A small network was shown many inputs. Here are its activations along a few directions, one row for each input.
In each table, some parts of the input vary, and every possible input appears once, in random order.
A made-up example of a description, with smaller parts first: values(3) and (point or line(11) or (line(6) and ring(8))).
Shared parts are said once, and a part with two or three values counts as separate values.

Other details of the inputs vary at random and push rows far along two fixed directions, the same in every table; ignore that.

A family of inputs:
r1: [-13  24 -19 -37  -1  18  -1 -17 -26  13   8]
r2: [ -9  19  -8  -2   6  -7  32 -23 -18  18  11]
r3: [  2 -11   5   3   3 -11   2   2   9  -5  -8]
r4: [-14  -4 -10   7   8   9  -4  -1  -4 -11  -8]
r5: [ 10 -12   8  19  -6   3 -18  19  10  -9   1]
r6: [ -8  17  -9  -5   8  -9  30 -24 -16  21  10]
r7: [ -4 -31 -22  43  25  -7   2   0  19 -31 -31]
r8: [ 25 -19  28  51  -3 -26   8  22  27   4   7]
r9: [ 15 -20  27  19  -9  -5 -21  29  21  -4   3]
r10: [-20 -11 -25  19  21  10  -3  -4   0 -20 -20]
r11: [-17   7  -7  -3   8   5   2  -6  -9  -8  -6]
r12: [-13  24 -22 -29   3  19   0 -15 -23   9   6]
r13: [ 24  -9  28   3 -16 -11  -5  17  15   4  10]
r14: [ 25  -8  24  -3 -21  -4 -13  18  11  11  12]
r15: [ 25  18  26 -34 -31   3  -7  10  -4  28  28]
r16: [-12  10  -5 -12   7   2   8 -10  -5  -1  -3]
r17: [ 20  -4  31  -6 -16 -13  -4  18  16   8  10]
r18: [-13   5 -31  -8   8  13  -2 -17 -14  -4  -8]
r19: [ 23  19  31 -45 -28  -6  -1   5  -3  30  29]
r20: [ -1  13   9 -28  -9  -4   9  -8  -8  11   8]
r21: [ -7 -16 -26  27  11   8  -7  -2   2 -21 -17]
r22: [  1 -11 -13  13   3   4  -1  -2   1 -10 -10]
r23: [-16  -6 -11  13  15  -2   7  -7   2 -17 -16]
r24: [-19  25 -10 -40   4   5  13 -24 -20  11   3]
r25: [ -3  -7 -23  15   8  10  -7  -2   0 -12 -11]
r26: [ 14  -9  33   8 -13  -8 -17  25  17   1   6]
r27: [-15  -3 -11  13  14   4  -1  -1   1 -15 -14]
Description of these inputs: values(3) and (point or ring(8)).
The inputs of r19 and r13 match in every part but the values(3) part. If r3 is changed in the same way as r19 into r13, which row does it become? -> r20
Which other rows does r15 become when the ring(8) part takes its other values? List them by row number. -> r7, r10, r12, r16, r17, r25, r27

A family of inputs:
r28: [ -3  19  -5 -31  -9  14  -5  -6 -16  12  11]
r29: [-18 -13  -4   8  21 -13  13  -8   9 -20 -25]
r30: [  5   8   6 -17 -11   9 -11   6  -4   7  10]
r31: [-18  -1 -19   8  19  -4  17 -18  -5  -8 -15]
r32: [ 30   7  49 -27 -36  -1 -24  31  11  20  29]
r33: [ 11 -14   3  17  -5   4 -17  16  11  -8  -2]
r34: [ 31   6  44 -20 -35   0 -23  30  10  20  29]
r35: [-16  -1 -18   8  18  -4  17 -16  -5  -7 -13]
r36: [ -6  19  -4 -34  -8  13  -5  -7 -15   9   9]
r37: [ -5  18   0 -21  -1  -2  16 -14 -13  16  10]
r38: [ 29 -16  43  21 -17 -21  -6  29  26   6  12]
r39: [ -6 -18 -12  21  11   5 -12   6   9 -23 -19]
r40: [-15  15 -20 -25   3  16  -1 -15 -18   1  -1]
r41: [ 12 -26   0  37   1   1 -20  20  18 -17 -10]
r42: [-12   0 -25  16  17  -1  17 -18  -9  -4  -9]
r43: [ 11 -25   6  46   6 -15   2  13  20 -11  -8]
r44: [ -5  18  -3 -18  -1  -1  17 -16 -14  16  10]
r45: [-36  -6 -34 -10  28  10   3 -21  -7 -31 -36]
r46: [  5 -27  -1  48  13 -14   4   9  20 -17 -15]
r47: [ 14 -25   7  32  -2   0 -21  23  20 -15  -8]
r48: [ 5  6  5  0 -3 -6 10 -4 -2 11  9]
r49: [ -6  18 -10 -13   1   1  18 -18 -16  15   9]
r50: [ -3  19   2 -21  -4  -2  16 -13 -13  17  12]
r51: [ -2  17  -8 -26  -8  15  -5  -7 -17  12  11]
The inputs of r35 and r39 match in every part but one. If r50 is changed in the same way as r35 into r39, which row does it become? -> r34
What do these inputs look like to the network? -> values(2) and (point or line(11))
Which other rows does r38 become when the values(2) part takes its other values? List them by row number. -> r36
